A small network was shown many inputs. Here are its activations along a few directions, one row for each input.
In each table, some parts of the input vary, and every possible input appears once, in random order.
Descriptions start from the smaller parts, as in this example, which fits no table here: one of 2 separate values, together with either a single point or one of 11 places around a ring or (one of 4 places along a line, together with one of 5 places around a ring).
Shared parts are said once, and a part with two or three values counts as separate values.
In the rows, 128 means zero.

Other details of the inputs vary at random and push rows far along two fixed directions, the same in every table; ignore that.

A family of inputs:
x1: [115 136 129 110 118 127 170 154 125 105 159 106 131  84 132]
x2: [155 143 155 143 121 140  56 127 136 156  36 119 102 115 105]
x3: [153 130 112 129 156 136 119 130  97 118 113 143 120 182 142]
x4: [130 123 107 116 158 136 109 132 111 120 133 124 102 193 153]
x5: [128 100 141 124 131 116 186 104 144 128 148 141 142 121 106]
x6: [118 144 113 114 102 137 177 133 138 103 147 107 145 106 134]
x7: [141 119  85 118 136  78 101 144 123 122 121 160 102 144 139]
x8: [ 99 138 140 104 133 141 157 153 136 119 181 111 140  95 135]
x9: [ 98 173 229 149 117 205 104 135 145 145  84 103 172  80 102]
x10: [142 100  89 135 125  95  92 112 105 153 133 133 101 164 137]
x11: [ 85 173 210 130 101 193  99 139 157 140  96  75 146  66 112]
x12: [113  90 134 141 105 100 159 131 123 145 175 137 145  88 117]
x13: [153 100 124 114 123 101 176  98 138 132 134 120 139 105 131]
x14: [130 104 105 131 162 107 102 135 127 130 137 179 108 165 141]
x15: [140 138  81 109 132 118 107 131 110 104 117 108  88 165 157]
x16: [133 134 127 130 110 144 186 135 132 105 133 106 147  99 118]
x17: [132 169 182 157 137 181  61 178 109 137  60 148 113 125  95]
x18: [137 110  81 141 121  97  95 115 105 137 140 164 120 165 115]
x19: [143 142  94 148 111 135  95 144 101 118 143 149 124 171 126]
x20: [122 138 128 113 115 132 167 119 129 105 141  96 146 100 145]
x21: [135 123 134 125 118 139 178 128 127 115 126  78 124 100 134]
x22: [117 107 144 122 142 119 168  94 148 139 158 133 151 121 138]
x23: [128 119  97 131 157 113 106 110 134 127 133 171 118 181 125]
x24: [106 174 143 148 124 148  38 126 152 146  69 156 132 125 101]
x25: [139 102 121 120 116 102 179 110 145 119 136 126 142 102 108]
x26: [ 80 158 209 147 113 152  98 145 167 159 102 123 157  40  97]
x27: [158 130  86 125 147 117 119 164  94 101 123 141  96 151 135]
x28: [117 119 109 114 110  94 173 109 152 120 145 121 145 102 121]
x29: [110 101 146 123 138 121 169 101 157 148 151 112 133 119 139]
x30: [127  88 148 130 127 114 183 129 142 130 147 151 133 105 122]
x31: [110 121 123 116 133 108 156  96 154 135 162 124 153 109 146]
x32: [131 135  93 123 149 147 115 139 117 112 137 154 124 196 140]
x33: [125  99 128 132 109 103 160  97 122 149 169 125 153 106 127]
x34: [145 128  96 138 133 115  95 163  85 119 165 147 105 162 131]
x35: [121 126 164 134 126 154 178 130 129 131 127  87 130 116 127]
x36: [145 122  96 136 123 119  96 135  93 122 149 117  99 178 146]
x37: [162 100  91 124 138  88 110 144 118 119 111 165 101 146 129]
x38: [141  99 147 121 136 116 179  93 139 138 143 133 141 119 127]
x39: [115 172 180 144 146 182  50 174 116 139  83 148 118 132 103]
x40: [129 116 116 111 120  93 167  98 145 129 141 112 143 102 141]
x41: [126 150  76 111 132 140 102 138 123 106 143 153 122 177 150]
x42: [131 141  90 106 148 131  94 128 114 109 141 137 124 174 162]
x43: [124 126 144 141 104 136 158 124 114 125 170 105 160 110 134]
x44: [140 126 132 125 123 136 178 122 120 109 129  99 146 103 136]
x45: [118 136 157 137 120 159 183 136 133 120 134 117 153 118 109]
x46: [145 119  81 114 136  86 100 114 130 133 105 121  96 157 148]
x47: [111 163 156 140 130 144  34 125 149 161  64 123 113 122 120]
x48: [146 139 172 148 132 151  63 122 135 164  49 134 101 134 106]
Each input here is: one of 2 separate values, together with one of 4 places along a line, together with either a single point or one of 5 places around a ring.
Question: Changing only the choice among 2 separate values turns x3 into x38. The same change can be made to x6. Which row results?
Answer: x28
Question: Which other rows does x26 become when the place on the ring of 5 takes its other values? List them by row number.
Answer: x7, x14, x30, x37
Question: Which other rows does x12 become when the choice among 2 separate values takes its other values? List them by row number.
Answer: x34

A family of inputs:
x49: [149 149 122 129 130 126  40 122 128 144  51 136  99 139 121]
x50: [159 112  64 117 156 109 113 149  87 101 151 171  95 200 144]
x51: [137  76  89 107 147 102 241 127 106 100 217 134 135 150 152]
x52: [100 133 208 139 120 157 139 102 165 155 106 102 160  78 111]
x53: [113  92  84  93 139 107 233 109 136  99 218  99 139 154 173]
x54: [113 125 203 158 113 154 149 123 149 153 111 128 161  67  81]
x55: [135  77  89 112 119  73 220 112 141 119 183 122 129 111 143]
x56: [113 151 154 124 105 152 158 130 143 120 117  76 152  68 127]
x57: [ 85 148 191 128 104 144 136 107 170 149 122 102 162  52 112]
x58: [157 141 132 149 131 121  53 135 121 142  56 154  95 144 103]
x59: [124 178 127 132 137 163  38 143 122 124  78 132 107 162 127]
x60: [ 94 138 175 132 120 169 161 143 145 132 152 112 159  95 121]
x61: [127 126 198 150 109 142 157 121 152 153  93 107 146  62  89]
x62: [173 117  58 116 149 100 120 141  89  97 132 151  86 195 152]
x63: [123 168 131 138 141 163  39 161 117 130  96 155 111 162 122]
x64: [153 168 124 133 130 156  54 138 112 122  57 121 102 158 126]
x65: [150 166 123 144 127 140  49 163 103 113  65 140 103 137 119]
x66: [149 171 118 132 127 153  47 142 113 120  58 120 103 150 128]
x67: [134  84 109  99 124  90 217  91 151 128 170  95 137 108 147]
x68: [125  72  97 129 102  80 199 102 108 142 219 102 139 123 145]
x69: [127 157 141 145 154 171  54 154 108 136  86 157 111 174 124]
x70: [121 161 131 141 136 132  28 135 126 149  90 175 121 149 116]
x71: [ 96 136 200 135 113 151 138 103 168 150 114 102 159  72 113]
x72: [112 126 166 140  96 123 149 131 152 141 106 113 145  54 103]
x73: [160 111  58 132 128 105  91 142  66 117 170 128  92 202 159]
x74: [131 135 178 137 110 156 178 136 127 124 116 101 142  81 110]
x75: [147 104  52 120 147  75 100 133 104 120 146 186 105 187 136]
x76: [122 133 201 135 109 151 149 105 161 158  84  87 149  63 102]
x77: [ 97 132 211 153 121 164 139 115 160 161 119 124 171  75 102]
x78: [108 139 162 131 110 145 159 156 131 118 149 118 155  75 108]
x79: [114 133 159 132 111 148 159 152 130 116 149 122 148  87 110]
x80: [107 107  76  91 138 100 230 113 139  98 225  95 143 133 169]
x81: [153  99  55 123 147  81 102 129 106 120 146 185 102 192 134]
x82: [108 128 197 154 102 150 146 126 153 150 116 128 161  61  82]
x83: [155 164 131 135 136 158  61 135 107 127  52 123 102 166 126]
x84: [124 153 135 145 136 140  30 134 130 150  87 174 118 153 117]
x85: [169 119  53 116 145  96 113 146  92  93 134 150  89 189 155]
x86: [141 111  59 105 158  85  92 104 121 122 143 159  97 198 163]
x87: [109 134 166 125 102 130 143 112 158 145 100  92 146  54 117]
x88: [111  82 115 115 135  98 209 102 148 131 209 135 158 127 150]
x89: [110  98  69  93 144  93 227 131 130 101 245 124 145 145 168]
x90: [142 120  67 111 167 119 114 123 102 108 138 142  97 224 167]
Question: What is each input in this table made of?
Answer: one of 2 separate values, together with either a single point or (one of 4 places along a line, together with one of 5 places around a ring)
Question: Changing only the choice among 2 separate values turns x59 into x86. The same change can be made to x85. Which row results?
Answer: x55
Question: Changing only the choice among 2 separate values turns x54 into x51. The same change can be made to x71. Which row results?
Answer: x53
Question: Which other rows does x72 become when the choice among 2 separate values takes its other values? List them by row number.
Answer: x65
Question: Which other rows does x53 become when the place on the ring of 5 takes its other values? List them by row number.
Answer: x50, x60, x62, x64
Question: Which other rows does x78 become when the choice among 2 separate values takes its other values? List them by row number.
Answer: x75

A family of inputs:
x91: [108 131 113 119 138 129 106 134 128 131 162 147 132 153 141]
x92: [131  93 132 127 136 104 175 104 147 140 151 144 141 126 127]
x93: [129  90 151 130 116 109 203 114 139 139 159 123 150  90 118]
x94: [129 164 116 121 137 147  96 158 120 103 100 138 119 141 133]
x95: [132 133 114 131 141 111  47 113 130 150 100 170 110 156 126]
x96: [122 161 122 145 132 139  49 158 106 131 114 154 119 151 118]
x97: [140 122  75 107 132 118 159 123 110 104 168 102 119 169 170]
x98: [146 117  90 129 152 123 122 148  92 114 151 159 106 185 138]
x99: [132 147 139 143 150 160  70 146 116 133 102 162 117 171 117]
x100: [142  84  61 115 140  63 153 109 120 124 184 152 120 154 150]
x101: [117 118 173 126  93 129 195 117 160 133 129  82 151  46 107]
x102: [133 138 126 121 134 147 135 135 116 114 127 101 122 138 148]
x103: [ 88 149 225 153 110 162 109 109 172 167  85 123 165  58  86]
x104: [115 130 158 114 110 156 223 126 136 107 164  71 162  79 132]
x105: [151  88  74 104 142  79 175 102 123 121 152 112 107 154 163]
x106: [148 137  87 115 137 125 121 147 103  97 134 126 101 167 146]
x107: [ 97 159 176 145 137 175  72 139 141 143 103 142 141 130 110]
x108: [116 120 151 125  98 123 179  99 155 141 128  76 144  74 128]
x109: [118 113 115 129 118 125 172 145 112 115 183 130 138 127 130]
x110: [141 140 109 123 135 117  94 132 136 125  84 143 111 127 124]
x111: [152 144 133 132 126 133  80 122 123 136  60 120 105 134 113]
x112: [128 138 176 159 100 143  82 137 132 151  78 138 136  85  88]
Question: What is each input in this table made of?
Answer: one of 2 separate values, together with either one of 5 places along a line or one of 6 places around a ring
Question: Changing only the choice among 2 separate values turns x94 into x110. The same change can be made to x109. Which row results?
Answer: x112
Question: Which other rows does x107 become when the choice among 2 separate values takes its other values? List them by row number.
Answer: x103
Question: Which other rows does x105 become when the place on the line of 5 takes its other values? List them by row number.
Answer: x101, x108, x110, x111

A family of inputs:
x113: [166 131 115 146 135 120  48 127 109 142  66 161  97 159 109]
x114: [ 95 125 155 120 114 124 175  99 165 138 163 108 167  75 129]
x115: [164  96  38 102 161  89 176 118 109  94 157 134  95 202 173]
x116: [108 146 133 120 121 149 136 131 138 120 141 105 149 110 140]
x117: [136 149 133 140 156 165  53 158  98 118 103 165 109 187 119]
x118: [120  81 129 103 126  96 242  94 162 127 175 104 151  91 136]
x119: [114 158 185 139 122 151  71 116 150 158  71 116 128  98 109]
x120: [141 100  82 128 167 102 113 125 108 132 154 182 114 208 143]
x121: [109 131 195 152  90 140 133 136 149 152 107 116 155  43  94]
x122: [153 132  84 127 140 111 106 156  94 110 130 145 100 156 138]
x123: [113  74  75 109 119  71 218 108 136 115 224 128 140 129 155]
x124: [116 153 163 127 118 161 118 129 135 134 105  93 129 114 137]
x125: [165 154 117 143 132 140  61 144  92 120  70 141  97 166 116]
x126: [ 92 164 189 137  90 172 141 151 147 131 127  94 161  54  96]
Question: Changing only one part turns x123 into x126. The same change can be made to x120. Which row results?
Answer: x117
Question: What is each input in this table made of?
Answer: one of 2 separate values, together with either a single point or one of 6 places around a ring
Question: Which other rows does x118 become when the choice among 2 separate values takes its other values? List them by row number.
Answer: x115
